These are the activations of a small neural network, seen along a few directions. Each row is one input.
Each table varies a few parts of the input and shows all the possible inputs, shuffled.
A made-up example of a description, with smaller parts first: one of 8 places around a ring, together with either a single point or (one of 2 separate values, together with one of 4 places along a line) or one of 11 places along a line.
Shared parts are said once, and a part with two or three values counts as separate values.

Other details of the inputs vary at random and push rows far along two fixed directions, the same in every table; ignore that.

A family of inputs:
x1: [ 3.47  0.75  2.20 -1.06  1.59  5.62 -1.69 -1.37 -4.05  2.80  2.81]
x2: [-3.20 -1.89 -2.14 -4.02 -1.18 -0.36  4.22  6.10  4.94  3.83 -1.85]
x3: [ 5.35  0.66  1.16 -1.57  2.04  6.79 -2.95 -2.80 -5.07  1.14  4.19]
x4: [ 4.13 -0.49  1.24 -2.84  2.42  6.91  0.77  0.18 -3.63  1.33  5.79]
x5: [ 0.07  1.04  2.31  1.79  0.08 -0.16 -0.63 -1.14 -1.20  0.32 -0.17]
x6: [-3.12 -2.12  0.33 -3.23 -0.27  2.03  6.43  7.53  3.47  4.76  0.98]
x7: [ 0.02  0.43  1.71  1.99  0.49 -0.49 -0.26 -1.37 -1.35 -1.40  0.89]
x8: [ 2.31 -0.94 -0.77 -5.25  0.62  4.84  1.67  2.11 -0.37  3.25  2.66]
x9: [ 0.60  1.73  0.47  2.23 -0.73 -2.75 -4.50 -4.28 -1.23 -1.33 -2.92]
x10: [-2.89  0.52 -2.02  0.27 -2.42 -6.19 -1.29 -0.62  3.62 -0.72 -5.50]
x11: [-2.89 -0.22 -3.39 -0.22 -2.34 -7.26 -0.10 -0.46  4.36 -3.38 -4.21]
x12: [-0.43  1.81  2.09  4.99 -0.35 -3.47 -3.57 -4.03 -1.43 -2.37 -2.24]
x13: [ 1.86 -0.38  2.94 -0.30  2.30  6.19  2.03  1.27 -3.28  1.74  5.24]
x14: [ 1.33  1.53  3.36  4.02  1.02  1.01 -2.66 -2.89 -3.29 -0.57  0.56]
x15: [-0.64  1.37  1.36  5.13 -0.09 -3.96 -3.03 -4.40 -1.37 -4.07 -1.34]
x16: [ 3.26  2.39 -0.20  3.64 -0.12 -2.66 -8.05 -8.45 -3.62 -4.54 -1.99]
x17: [-1.50 -0.86  1.32 -0.98  0.41  2.12  3.46  4.04  1.07  3.00  1.01]
x18: [-0.72 -0.21  1.32  1.74  0.67  0.34  1.08  0.55 -0.37 -0.68  1.14]
x19: [ 2.17  1.48  1.43  1.45  0.58  1.66 -3.87 -3.45 -3.16  0.31 -0.07]
x20: [ 0.40  1.89  0.37  3.21 -0.49 -2.65 -5.07 -4.68 -1.39 -1.92 -3.17]
x21: [ 3.42 -0.51  0.85 -2.57  2.24  6.47  1.06  0.67 -2.94  1.07  5.09]
x22: [ 1.30  1.56  3.04  4.57  0.89  1.06 -1.73 -2.61 -3.64 -0.64  0.90]
x23: [-4.23 -2.17 -5.63 -3.15 -2.79 -5.14  3.89  5.02  7.05  0.39 -4.11]
x24: [ 0.19 -1.19  1.92 -1.49  1.82  5.22  4.04  3.61 -1.01  2.39  4.28]
x25: [ 1.90  0.12  3.53 -0.53  1.64  5.31  1.39  1.27 -2.91  3.19  3.58]
x26: [-2.62 -0.22 -4.14 -0.05 -2.46 -6.73 -1.85 -0.89  4.26 -2.63 -5.44]
x27: [ 0.26 -0.26 -0.29 -1.03  0.07  2.10  1.28  1.77 -0.18  2.50  0.40]
x28: [-1.26 -2.53 -2.25 -5.87 -0.23  1.55  5.74  6.09  3.55  2.34  1.80]
x29: [-3.00 -1.08 -3.79 -0.08 -1.71 -5.20  2.26  1.95  4.27 -2.54 -2.57]
x30: [ 4.97  2.20  1.08  2.75  1.25  1.80 -7.13 -7.37 -5.44 -2.79  0.82]
x31: [-2.31 -2.69 -3.94 -6.72 -1.55 -0.46  4.92  6.41  5.54  3.24 -1.04]
x32: [-0.22 -1.87  1.13 -2.07  1.69  5.79  6.60  5.81 -0.34  3.24  5.11]
x33: [-4.68 -1.20 -4.48 -0.14 -2.67 -8.34  1.29  1.78  6.50 -3.36 -5.07]
x34: [-4.23  0.11 -1.28  2.43 -2.11 -7.57  0.49 -0.37  3.83 -3.09 -4.23]
x35: [ 0.91  1.25 -0.84  2.94 -0.30 -3.43 -4.22 -4.96 -1.19 -4.81 -1.34]
Description of these inputs: one of 5 places around a ring, together with either a single point or one of 6 places along a line.
Q: Changing only the place on the ring of 5 turns x21 into x24. The same change can be made to x4. Which row results?
A: x15
Q: Which other rows does x5 become when the place on the line of 6 takes its other values? List them by row number.
A: x6, x12, x14, x17, x25
Q: Which other rows agree with x19 in the place on the ring of 5? List them by row number.
A: x1, x2, x9, x10, x20, x27
Q: Which other rows does x23 become when the place on the ring of 5 takes its other values? List them by row number.
A: x22, x27, x29, x32
